These are the activations of a small neural network, seen along a few directions. Each row is one input.
In each table, some parts of the input vary, and every possible input appears once, in random order.
A made-up example of a description, with smaller parts first: one of 5 places around a ring, together with either a single point or one of 9 places around a ring or (one of 3 separate values, together with one of 6 places along a line).
Shared parts are said once, and a part with two or three values counts as separate values.

Other details of the inputs vary at random and push rows far along two fixed directions, the same in every table; ignore that.

Rows:
r1: [ -4   4  31 -14  -1  14  33  33   4   4 -14 -19   2  13  34]
r2: [ -1  25  -2 -47 -10 -80  71 -32  39  64  24  57  -2 -65 -40]
r3: [ 12 -20 -32  49   7  53 -86 -20 -30 -71   4 -20   1  33  -9]
r4: [ -2   8  15   1   0  -9  37  31  -5   6 -26 -12 -18  21  38]
r5: [ -5 -14   0  14   5  28 -27  10  -8 -22  -1 -17   4  21   2]
r6: [-10 -23 -54  21  10 -14 -74 -59  -6  23  29  30  27 -42 -77]
r7: [ -6 -16  -1  16   7  32 -26   8  -7 -24   0 -17   6  21   1]
r8: [  55   28  -17   15  -17   34  -44  -58  -12 -101   30    4  -16   10
   -1]
r9: [  3  11  24 -11  -2   7  39  25   1   3 -17 -15  -3  11  38]
r10: [ -4   7  34 -18  -4   6  34  38   4  10 -16 -18  -4  14  37]
r11: [-47 -23  -5 -26  11 -60  28   8  28 103   8  32  20 -47 -52]
r12: [  3  12  24 -13  -4   0  34  25   1   8 -17 -13  -6   9  36]
r13: [-23 -13 -25 -18   7 -41 -11 -35  18  77  24  38  33 -64 -66]
r14: [ 12 -19 -19  38   3  60 -92 -17 -25 -69  13 -24   5  32 -10]
r15: [ -4 -14 -12  25   6  16 -25   8 -14 -21 -10 -13  -5  23   4]
r16: [  3  15  28 -15  -6  -4  39  31   1  10 -19 -13 -11  12  41]
r17: [ -5   6  15   0   2  -6  46  31  -3   8 -27 -12 -13  18  37]
r18: [ -3   8  34 -18  -5   3  32  38   4  11 -16 -17  -6  14  37]
r19: [ -4   4  30 -15  -2  10  30  32   5   8 -13 -17   1  11  31]
r20: [-18 -35 -58  27  12 -11 -88 -50  -6  22  28  27  25 -34 -84]
r21: [-39 -33 -39   2  19 -41 -14 -25  15  74  15  36  28 -48 -74]
r22: [ -5   5  15   1   4  -3  47  30  -2   6 -26 -12 -11  18  36]
r23: [ 31  44  30 -29 -20 -24  75   5  15 -25  -4   9 -35   6  42]
r24: [  60   32  -17   16  -22   30  -57  -57  -16 -104   31    3  -22   13
    0]
Each input here is: one of 4 places along a line, together with either a single point or one of 5 places around a ring.
Changing only the place on the line of 4 turns r5 into r11. The same change can be made to r2. Which row results?
> r24
Start at r18 and move only the place on the line of 4, one step at a time. The first step leads to r10. Which rows follow, in order?
> r19, r1

Rows:
r25: [ 16  25  28 -15  -3 -13  93  34  15 -14 -26  -8 -28  24  59]
r26: [  2 -20 -31  39   9  31 -57 -17 -20 -50   7 -12  -8  30 -17]
r27: [-11   9  19   6   3   1  47  43 -10   6 -32 -24 -21  38  53]
r28: [ 32  15 -22  23  -6  31 -37 -51 -16 -70  18   6  -3   4  -7]
r29: [ 12  28  28 -16  -5 -15  96  30  10 -11 -23 -11 -36  27  57]
r30: [  7 -12 -28  42   6  43 -68 -26 -30 -46  -1 -11  11  15  -7]
r31: [-33 -26 -24  -3  19 -46  19   3  19  80  -5  25  22 -37 -42]
r32: [ 12  -5 -17  26   2  56 -69 -31 -27 -45  10 -15  21   7  -4]
r33: [ -4   5  32  -9  -8 -10  64  53   3  -5 -42 -12 -28  25  56]
r34: [-15   7  21   4   3  -4  54  43  -6  -3 -26 -18 -29  43  45]
r35: [  3  15  33 -21 -12   4  48  45   0   8 -29 -26 -19  24  64]
r36: [-26 -18  -4 -23  11 -23  12 -14  24  62  18  24  32 -50 -52]
r37: [ -2  12  30  -9   1  17  45  42  -2   5 -26 -25  -2  27  58]
r38: [ 22  -2  -5   3 -10  39 -64 -15  -3 -47  16  -9   9   6  -3]
r39: [ 42  15 -20  11 -16  21 -38 -43  -9 -69  12   8  -9  -4  -1]
r40: [ -8  17  33 -12  -1  11  55  41  -6  12 -24 -28 -12  31  60]
r41: [-20  -1  -9 -20   4 -39  -3 -21   6  78  19  21  21 -46 -42]
r42: [ 28  41  35 -15 -14 -11  71  14  -1 -26 -18  -5 -29  14  55]
r43: [-10  -5  22   4   8  -4  62  56   5  -4 -36 -18 -21  39  47]
r44: [-35 -20 -25  -1  14 -43   5 -11  15  62  10  35  16 -33 -52]
r45: [ -2  12 -19 -32  -9 -66  36 -32  28  57  18  46  -4 -54 -39]
r46: [ 21   8  -2  11  -6  39 -68 -26 -19 -45  29 -16   3  14 -10]
r47: [ 44  14 -24  11 -14  18 -43 -38  -4 -66  14   8 -10   2   0]
r48: [  1  19  56 -21  -8  -8  72  53   5  -2 -25 -18 -22  23  54]
r49: [ 12  -9 -27  28  -5  24 -65 -15 -22 -37  -1 -13  -8  17  -1]
r50: [-24  -9 -14  -5   8 -48   6 -14   4  75   1  28  20 -48 -42]
r51: [-23 -10 -10 -21   8 -21  -7 -20  22  58  28  28  33 -43 -52]
r52: [ 24   6   2   9  -5  38 -62 -18 -13 -43  22 -13  11   9  -6]
r53: [ 20  -5 -24  39   2  30 -78 -21 -29 -43   4 -13   5  16  -7]
r54: [ 10 -10 -11  25   0  46 -63 -26 -16 -61  19  -7   8  14 -19]
r55: [  0  12  40 -23 -14  -7  55  51  11  -8 -22 -18 -32  31  51]
r56: [ -9  12  37 -12  -3   3  55  44   5  -8 -14 -20 -24  38  43]
r57: [-30 -25  -8 -16  11 -34  15 -10  26  55  14  29  22 -44 -58]
r58: [  4 -20 -24  36  10  34 -45 -10 -20 -35  -9 -15   8  14  -4]
r59: [  2  19  47 -33 -15   1  59  50  12   3 -20 -22 -23  25  60]
r60: [  9  -8  -9  14   3  45 -53 -18  -9 -43  21 -19   7  18 -12]
r61: [  9 -12 -31  42   8  39 -72 -20 -25 -43   2 -12  10  21  -7]
r62: [-28  -9 -17  -7   8 -57   7 -14   7  68  15  31   2 -34 -51]
r63: [-27 -18 -23 -11  13 -25  -6 -20  12  69  16  17  27 -40 -48]
r64: [ -7   8  28 -10  -8 -17  62  54   3   1 -35 -15 -38  36  55]
r65: [-13   4  28   2   3   0  63  46  -5  -6 -35 -14 -21  33  49]
r66: [ 41  26 -20  18 -11  17 -47 -50 -20 -65  27   1 -15  10  -7]
r67: [ 13  -4 -14  30   2  18 -51 -10 -20 -42   5  -6  -6  21  -6]
r68: [ 21  -5 -15  12  -7  38 -67 -16 -13 -37   4 -13  11   5   5]
r69: [  1  20  47 -17  -8  -8  56  47   2  -4 -14 -21 -30  33  47]
r70: [ -3   4  32 -12   5  11  61  54   6  12 -34 -29  -4  26  60]
r71: [-16  -4  -8 -19   5 -37  -4 -16  11  76  15  24  30 -50 -40]
r72: [-33 -21 -12 -16  10 -40  13  -9  25  60  21  26  13 -34 -59]
r73: [-37 -23 -25  -4  17 -48  20  -2  14  83  -1  22  14 -33 -44]
r74: [-16  -1   5 -28   1 -32   1 -21  16  63  25  28  29 -56 -49]
r75: [  7  16  44 -14  -6  -3  47  48   6 -10 -16 -18 -20  29  46]
r76: [ 14  -3  -7  17   0  57 -65 -30 -17 -54  22 -12  18   8 -12]
r77: [ 10 -18 -12  22   5  37 -52 -10  -3 -52  13 -11   6  20 -17]
r78: [-18 -12 -13 -24  -1 -31  -6 -20  15  68   7  28  29 -60 -40]
r79: [ 35  15 -28  25  -4  30 -48 -49 -12 -71  22   5  -3  10  -8]
r80: [-26 -18 -19 -13   3 -49  10  -7  15  75  -7  32  17 -52 -37]
r81: [ 19  -9  -8  14 -11  35 -65 -20  -9 -61  12  -4   1   7 -12]
r82: [-20 -15  -9 -27  -2 -47   3  -5  33  59  16  36  15 -46 -49]
r83: [-10  -6  23   7   7   4  58  47  -2 -12 -37 -19 -20  33  44]
r84: [  4  17 -15 -23  -2 -61  25 -36  22  50  24  45   7 -53 -43]
r85: [ -5   8  38 -11  -1   6  53  49  10 -10 -18 -17 -16  34  45]
r86: [-26 -17  -5 -26  12 -30  14  -5  31  69  19  25  31 -44 -49]
r87: [ 31   6 -23  22  -2  29 -29 -43 -11 -67  13   2  -4   3  -8]
r88: [ 13 -13 -24  26  -3  22 -61 -11 -12 -49   0  -3  -7  18  -6]
r89: [-25 -22 -18 -11  14 -19  -2 -20  12  65   9  20  36 -51 -47]
r90: [ 16 -12 -26  28  -3  26 -66 -10 -16 -39  -6  -9   1  13   1]
r91: [ 31  18 -28  24  -6  28 -47 -53 -18 -69  26   2 -11  14 -10]
r92: [-27  -7 -10 -21   6 -23  -6 -24  17  61  32  25  24 -39 -54]
r93: [  5  16  51 -32 -14   8  60  49  12  -3 -27 -19 -13  15  61]
r94: [  7  21  44 -15  -6   9  50  39 -10   6 -29 -26  -7  16  61]
r95: [ 15  -1 -22  36   1  25 -70 -22 -33 -37   7 -16  -5  21  -6]
r96: [-27 -11 -12  -7   8 -52  11 -14   8  64   7  35  12 -44 -50]
Changing only one part turns r51 into r38. The same change can be made to r28. Which row results?
> r39
Changing only one part turns r35 into r41. The same change can be made to r80. Which row results?
> r50
Describe the family of inputs behind these rows.
> one of 3 separate values, together with one of 4 places along a line, together with either a single point or one of 5 places around a ring
List by row number the other rows that have the place on the line of 4 and the choice among 3 separate values in common with r82.
> r38, r47, r68, r88, r90
List by row number the other rows that have the place on the line of 4 and the choice among 3 separate values in common with r30.
> r28, r32, r54, r65, r76
Change only the choice among 3 separate values in r88. List by row number the other rows that result.
> r33, r64
Change only the place on the line of 4 in r69. List by row number the other rows that result.
> r55, r56, r72
